Each row below holds a small network's activations on one input, seen along a few directions.
In each table, some parts of the input vary, and every possible input appears once, in random order.
Descriptions start from the smaller parts, as in this example, which fits no table here: one of 5 places around a ring, together with either a single point or one of 9 places along a line or (one of 3 separate values, together with one of 6 places along a line).
Shared parts are said once, and a part with two or three values counts as separate values.

Other details of the inputs shift rows strongly along two fixed directions, in all tables alike. That doesn't count.

Table:
r1: [ 20 -11  -1 -10 -16  16   9 -23 -12 -24   6  -1   4  29   8]
r2: [  8 -11  11   8 -25  20   4 -12  -6  -4   3 -25   1  24  -7]
r3: [ -6   1  -1  -1 -23  -7 -15   0 -13  -5  26   8  10   7   1]
r4: [ -3 -21  15  11 -13  15  -6  -5   0   6  14 -19   7  30   0]
r5: [ -1   2  11  -1  15   9   4  -3  11  12 -17 -12 -10  -8   1]
r6: [ -4  22 -12 -14  15 -27   0  10  -3  -4  -2  25   6 -20  12]
r7: [ -4  15 -19  -2  23 -19   5  15   5   5 -24  16  -8 -33  -1]
r8: [  4  -3  -9  -7 -30  -5 -17 -10 -22 -18  41  14  24  28   1]
r9: [  2   1   6  -4  19   0   8  -2  17   7 -18  -8  -8  -8   3]
r10: [-12   5  -9   7   3 -13 -10  21  -1   7   8  15   5 -15  -7]
r11: [ 19 -21  11  -5 -28  28   5 -31  -8 -14  11 -21   2  42   1]
r12: [ 19   1 -17 -13 -14   0   2  -9 -21 -29  10  19  14  13   3]
r13: [ -3  17 -23   4   9 -17  -3  19  -7  -2  -2  19   2 -24 -13]
r14: [ -9  16  -6   5 -10 -22 -14  15 -10   1  13  12  15 -11  -3]
r15: [-17   0  38   7  10  11   9  -2  24  28 -21 -39 -20  -5   3]
r16: [ -1  13 -24  -6  20 -20   7  12  -1  -2 -20  23  -2 -28   2]
r17: [-15   4  35  -6  28   3  11  -5  28  29 -30 -27 -25 -22   7]
r18: [ -9   6  16  14  14   7   2   9  14  20 -23 -22 -14 -16  -6]
r19: [-17  -2  30  10  33  11   4  11  27  33 -27 -25 -25 -22  -4]
r20: [ -5 -11  26   5   8  25  10  -7  15  20 -18 -34 -23   3  -9]
r21: [  3 -17   9  10 -21  20   2 -10  -3   1   5 -22   3  27  -7]
r22: [  5  10   2  -2  12   1   6  -1   5   6 -20  -5 -13 -19  -6]
r23: [  3  -3   6  -6 -11   3   1 -15   0  -9  15   1   4  21  18]
r24: [  0  34 -32   4   0 -29  -7  32 -15  -5  -1  32   1 -41 -17]
r25: [ -3   4 -15  -4  15 -15   3  12   2  -4  -2  25   9 -10  11]
r26: [ 10  -1 -27   3 -31  -8 -20   5 -33 -22  35  27  21  15 -12]
r27: [  9  -3 -10 -13 -29  -5 -11 -15 -17 -23  35  18  25  32  13]
r28: [  0 -13  11   4 -18  19  -4 -10   2  -1  13 -15   1  23  -6]
r29: [ -4  16 -24   1  10 -23 -13  21 -10  -2  14  38  11 -16  -1]
r30: [ -9  16 -19  -1  34 -30  -3  25   8   9 -15  26  -1 -40   4]
r31: [  8   6 -22  -7   7 -14   2   4 -10 -14  -4  25  10  -8   1]
r32: [ 10 -31  35   0 -24  41   5 -32   0   4   2 -47 -18  37  -4]
r33: [ -6 -22  31  -1   8  25  11 -15  21  18 -10 -30 -11  20   7]
r34: [ -4  14  14  14  16   0  10  13  13  18 -32 -18 -19 -35 -12]
r35: [ 11 -18 -14   1 -25   5 -11 -12 -22 -18  27   6  13  26  -5]
r36: [ 11  -6 -18 -10 -14  -2  -3 -10 -16 -24  20  18  16  21  12]
r37: [ 12  -2 -24  10 -35  -8 -18   7 -32 -21  32  23  27  19 -10]
r38: [ 10 -25   9  -6 -23  25   5 -33   1 -14  17 -19   8  49  11]
r39: [-15  24 -13  -2  14 -30  -6  20   2   6  -1  16  -1 -33  -2]
r40: [  6 -16  29   1   0  29  15 -20  14   6 -16 -39 -18  11  -7]
r41: [ -1 -16   3   6  -5   7  -9  -5  -4  -3  19   0   6  19   2]
r42: [ -9  -6  34 -11  25  10  20 -16  27  17 -30 -27 -21  -4  18]
r43: [-12  -1   7   5  19   2   4   8  14  15  -7  -9  -7  -6  -3]
r44: [ -3 -10 -13   9 -24  -4 -13   9 -16  -6  29  10  23  21  -2]
r45: [ -4  14 -18  12 -11 -14  -9  19  -8  -4   9  16  16 -13  -9]
r46: [ 22  -5 -19  -9 -32   5  -1 -15 -20 -31  23  15  20  30   2]
r47: [ -5  18 -23  -6  24 -23   3  17   6  -3 -17  25   1 -34   5]
r48: [-12  31 -17   9  22 -29 -10  34   2  12 -13  25  -5 -51 -14]
r49: [-11  -3  29   6  30  11  11   0  28  26 -33 -32 -28 -21  -4]
r50: [  8  -4  14   2   3  15   7 -10   3   1 -11 -21 -12   1  -9]
r51: [ -2  23 -31   2  -1 -26  -8  22  -9 -10   6  39  14 -27  -3]
r52: [-17   5  33  -5  26   4  14  -4  29  29 -31 -27 -24 -21   7]
r53: [  8  14 -33   1 -10 -20  -7  16 -18 -16  13  36  14 -11  -4]
r54: [  4 -13   0  -1  -3   8   1  -8   2  -6  14   3   6  26  14]
r55: [ -7  12 -14   3  11 -16  -3  17   2   2  -3  12  -1 -26  -6]
r56: [-16  31  -9   1  14 -28 -14  27  -1  10   0  20  -1 -40  -7]
r57: [ 18 -17 -13  -5 -23   4  -3 -17 -17 -22  22  11  13  32   8]
r58: [ -8  -2  23   1  29  12  13  -3  23  26 -38 -23 -28 -23  -4]
r59: [  3 -32  29  -7   9  30  13 -26  13   5  -4 -28  -9  37  19]
r60: [ 23 -26  13  -9 -25  29   8 -37  -7 -18  11 -24   0  49   7]
Description of these inputs: one of 2 separate values, together with one of 5 places along a line, together with one of 6 places along a line.
The inputs of r2 and r34 match in every part but the choice among 2 separate values. If r16 is changed in the same way as r2 into r34, which row does it become?
Answer: r31
The inputs of r18 and r45 match in every part but the choice among 2 separate values. If r27 is changed in the same way as r18 into r45, which row does it become?
Answer: r23
Which other rows does r26 become when the place on the line of 5 takes its other values? List them by row number.
Answer: r19, r32, r48, r56
Which other rows does r54 become when the choice among 2 separate values takes its other values? List them by row number.
Answer: r30
Which other rows does r45 become when the place on the line of 6 takes its other values? List them by row number.
Answer: r28, r38, r47, r51, r55

Table:
r61: [ -7  13 -16   7   6 -17  -9  21  -3   5   2  17   3 -21  -6]
r62: [-6 -1  5  8 -5  2 -3  5  0  8  1 -7  1  2 -5]
r63: [ -8  11   6 -11  31 -11  10   2  19  11 -22   3 -11 -24  14]
r64: [  0  12 -28  -1   3 -20  -7  17 -10 -11   8  31  13 -13   0]
r65: [ 4 -2 -7  0 -8 -2 -1 -1 -8 -7  7  6  9  8  2]
r66: [  6 -13   4  -3  -6  11   1 -10  -2  -5   6  -3   3  19   6]
r67: [  4   1 -12 -10 -13 -11  -8  -4 -12 -18  24  22  20  16  14]
r68: [ 12   1  -9  -9  -7   0   4  -9  -8 -13   2   9   2   6   3]
r69: [  0 -15   4   4 -16  12  -5  -6  -4  -4  19  -7   7  24  -2]
r70: [  0 -11  21   7  -4  20   4 -11   7   7  -6 -30 -11  12  -6]
r71: [ -3 -13   8   7 -14  11  -8  -3  -3   4  14 -10   4  18  -4]
r72: [  2  -8  12  -1   6  11  11  -9  10   4 -14 -15  -7   8   7]
r73: [-14   1  19   0  15   1   3   1  17  17  -8 -14 -10  -8   6]
r74: [-13  11  -4   1   3 -18 -10  14  -2   5  11  15   8 -12   0]
r75: [  5   8 -31   0 -14 -19 -15  13 -23 -18  25  36  22   0  -1]
r76: [ -5 -13   7   7 -14  11  -6  -2  -3   3  17  -8   5  19  -6]
r77: [  0   3  16  -2  17   7  13  -2  15  12 -28 -17 -19 -14   0]
r78: [  6 -12  -4   4 -27   7  -6  -8 -12 -12  24  -1  15  29   0]
r79: [-11  12   1   8   9  -7  -3  15   6  13 -11  -2  -8 -25 -11]
r80: [ 13   0 -12  -6  -4  -1   2  -8  -9 -14   3   9   3   5   0]
r81: [  5 -23  22   7 -26  28  -3 -20  -5  -1  15 -31   0  37  -7]
r82: [-15  21   7   9  23 -13   2  24  13  25 -28  -5 -19 -45 -15]
r83: [-4 -2 10 -6  4 -1  0 -6  5  3  3 -3  2  5 11]
r84: [ 10   1 -14  -3 -23  -5  -8  -2 -20 -17  19  15  14  11  -2]
r85: [  6  -7  10  -7   8  14  12 -17  10   0 -15 -12 -11   5   6]
r86: [  3  20 -31   2  -2 -26 -10  20 -19 -13   7  32  12 -24  -9]
r87: [ -2   2   8   4  -4   4   0   2   3   6  -5 -11  -7  -5  -6]
r88: [-4  1  5  5 -1  5  0  1  6  5 -5 -9 -5 -5 -4]
r89: [  6  12 -29  -2 -14 -18 -12   9 -22 -20  19  32  19  -4  -3]
r90: [-13  22 -10   3  32 -23   2  27   9  15 -22  15  -8 -46  -5]
r91: [ 11 -27  17  -8  -5  28   9 -30   6  -4   2 -21  -6  37  11]
r92: [ 7 -3 -1 -6  4  4 10 -9  4 -4 -8 -1 -1  6  8]
r93: [ -1   0  13  -2  15   9  11  -5  14   8 -23 -15 -14  -9   2]
r94: [  0   2  13   1  20   6  11  -2  14  11 -27 -18 -19 -15  -3]
r95: [ 2 -4 -1 -6 13  3  8 -4  8  0 -8  0 -5  1  6]
The inputs of r94 and r86 match in every part but one. If r72 is changed in the same way as r94 into r86, which row does it become?
Answer: r65
What do these inputs look like to the network?
Answer: one of 5 places along a line, together with either a single point or one of 6 places along a line
A walk changes only the place on the line of 6. It starts at r69 and steps to r61. List the rest of the walk in order.
Answer: r78, r88, r87, r70
Which other rows does r76 become when the place on the line of 5 takes its other values? List them by row number.
Answer: r64, r69, r90, r95
List by row number the other rows that have the place on the line of 5 in common with r62.
Answer: r71, r74, r76, r79, r81, r82

Table:
r96: [ -8  -3 -11  -1   8  -2  -7   6   4   2  12  12   2  -3  -4]
r97: [  4 -12  18  -8 -15  14  -2 -16  -3  -4  12 -12  -3  21   4]
r98: [  2   1 -12   7  -1  -1  -2  12  -9  -3   1   6   0  -9 -19]
r99: [  5  22 -21   7 -14 -17  -6  14 -14 -11   4  13   9 -20 -11]
r100: [ -5  -6  18  13  20  17  13   1  18  23 -29 -33 -25 -16 -13]
r101: [  1  -4 -21  -5  -4 -11 -16   5 -15 -10  31  26  18  14   6]
r102: [-10   2   5   3  30  -1   0  13  14  18 -17  -6 -17 -23  -2]
r103: [  9 -12 -13   2 -17   9 -11  -4 -15  -7  22   9   7  16 -11]
r104: [ 14  -3  11 -14  41  12  32 -24  27   4 -45 -15 -25 -10  15]
r105: [ -1 -10  23  -5 -11  10   4 -20   7   2   8 -18   3  28  17]
r106: [  1 -31  43 -12 -12  32   6 -39   7   4  12 -35  -8  48  15]
r107: [  1  15  -8   0  -2 -17  -9   7  -6  -5   9  14   4 -12   1]
r108: [  2  -4 -15   7 -18  -6  -7   9 -12 -14  19  15  23  16   3]
r109: [ -9  17 -13  -1  -9 -18  -6  13   0  -9   8  19  13 -13   5]
r110: [  0   1 -17   3   7 -11 -12  11 -14  -1   8  18   5  -7  -8]
r111: [ 12 -24  29  -2 -22  37  -1 -35   0   2   8 -31 -12  33  -3]
r112: [  5  -5 -18  -2 -11 -10 -11   7 -23 -12  23  18  17  12  -7]
r113: [ 12   8  -7 -18  42  -2  21 -10  17  -4 -41  11 -22 -24  10]
r114: [ -9  19 -13  -1  -5 -17  -4  11   2  -5   8  18  10 -15   4]
r115: [  8  -8  11   2 -27  15  -1 -15  -4  -2   5 -14  -1  19   0]
r116: [ -6   3  27  -2  23   2   9  -4  13  20 -24 -23 -23 -20  -4]
r117: [-11   2 -18  -1   6  -9  -7  16   0   1  11  17   4 -10   0]
r118: [ -3 -36  35   1 -11  37  11 -26  11   7   6 -36   3  56  19]
r119: [  2   3 -17   4  -3  -8  -8  14  -9   0   6  17   3 -10 -13]
r120: [ -9   6 -16   5   0 -11  -4  13   5  -1   7  15  13  -2   1]
r121: [ -6   3  28   6   7  13  11  -2  20  23 -35 -30 -23 -18  -1]
r122: [ -2  -6 -16  -4  -7  -8 -10   4 -13  -5  24  17  17  18  11]
r123: [  7   4 -10  -4 -19 -10 -10  -4 -23 -13  20  10  12   9   1]
r124: [  4 -29  20   0 -14  28   1 -19   4  -1  13 -28  -1  43   5]
r125: [-13   5   6   6  21  -5   7  16  16  20 -23  -9 -12 -19   2]
r126: [  7 -10  17  -4 -10  14  -6 -20   0  -4  14 -13  -2  20   1]
r127: [ -4   2 -10   8  -2 -10  -3  15  -9  -2  -2   8  11   1  -1]
r128: [ 10  13 -14 -20  41 -12  24  -1  11  -6 -39  20 -16 -30   8]
r129: [  4  -2  -1  -9  -8  -5 -12 -10 -10  -9  26  12   9  11  10]
r130: [  5  17 -11   5  -9  -9  -5   5 -11 -10   4   7   4 -14 -17]
r131: [  1  11 -26  14  -6 -15  -3  20 -10  -4   1  11  10 -15 -14]
r132: [ -7  16 -12  -5  -3 -15  -6   8   0  -6  12  20   8 -14   1]
r133: [  4   8  -1   0   5 -11 -10  -4  -8  -4   5   8   0  -8  -8]
r134: [ -5  -9  25   8  20  21  13   0  23  31 -31 -34 -28  -9  -7]
r135: [-11  18   8   3  15 -13   5  14   4  11 -26  -2  -8 -30   0]
r136: [ -1  13  -2   1  -6 -12  -4   7  -1  -2   2   8   4  -9   5]
r137: [  4   0 -17   7   0   0  -6   7  -9  -2   6   4   1 -10 -19]
r138: [  9   6 -10   0 -23 -12  -8  -3 -20 -13  19  11  18   9   2]
r139: [ -6  15  -3  -2   0 -16  -3   6  -3   0   4  17  14  -7  11]
r140: [  6  -6  11   6 -23  16   4 -12  -5  -7  -2 -21   3  13  -6]
r141: [  8   4 -12  -1 -26  -2 -10  -4 -19 -11  19  11   7   5  -4]
r142: [-13  -2  20   3  31   1  13   6  26  28 -25 -20 -13 -12   9]
r143: [-10   5   6  10  24  -9   8  16  13  18 -26 -12  -9 -20  -3]
r144: [ -8 -15   5   4 -13  14   3  -3   8  -2  10  -6  11  26   6]
r145: [-17  14   9  -5  20  -7   4   8  15  13 -14   2 -15 -31   0]
r146: [ 11 -20  24   2 -18  30   1 -31  -2  -7   8 -32  -8  26 -12]
r147: [ -8   3   7   7  29  -7   6  13  11  18 -23 -11 -13 -21  -6]
r148: [  4   8  -3  -3  -9  -4  -6   3  -9   0   4   9  -5 -13  -9]
r149: [  6  -4 -17  10 -26   0  -6   6 -14 -11  14  14  20  15  -6]
r150: [ -9   9 -23   2   4 -15  -8  18  -1  -1  13  24   9 -10  -1]
r151: [ -1   4 -14  15  -8  -3   1  15  -6  -4  -5   4   7  -7 -13]
r152: [ 23   1 -28 -16  -7  -6  12 -11 -11 -37  -6  28  15  18  22]
r153: [ -2  11  -1   0  -8 -10  -4   8  -3  -6   1   6   7  -5   6]
r154: [-12  18   9  -6  25 -16   3  11  12  18 -18   2 -12 -28   9]
r155: [ -3  15  13   4  18   0   7   7  10  10 -24 -15 -18 -32 -19]
r156: [  3 -38  32  -2 -12  38   4 -26   6   3   9 -38  -9  50   5]
r157: [-15   2   8  -2  33  -8   4  15  15  21 -18  -1 -13 -23   6]
r158: [  6 -12  -2   6 -20  12  -1  -3  -4   0   6  -7   5  23  -5]
r159: [ 25  -9  -6 -16   2  11  22 -26   4 -25 -11   4   4  24  19]
r160: [  2   0  -9  -7 -16  -2 -14  -7  -8 -15  30  16  10   7   2]
The inputs of r131 and r100 match in every part but one. If r142 is changed in the same way as r131 into r100, which row does it become?
Answer: r122
What do these inputs look like to the network?
Answer: one of 5 places along a line, together with either a single point or (one of 2 separate values, together with one of 6 places along a line)
Which other rows does r154 become when the choice among 2 separate values takes its other values? List them by row number.
Answer: r122
A walk changes only the place on the line of 5. It starts at r111 and steps to r148. List the rest of the walk in order.
Answer: r141, r115, r121
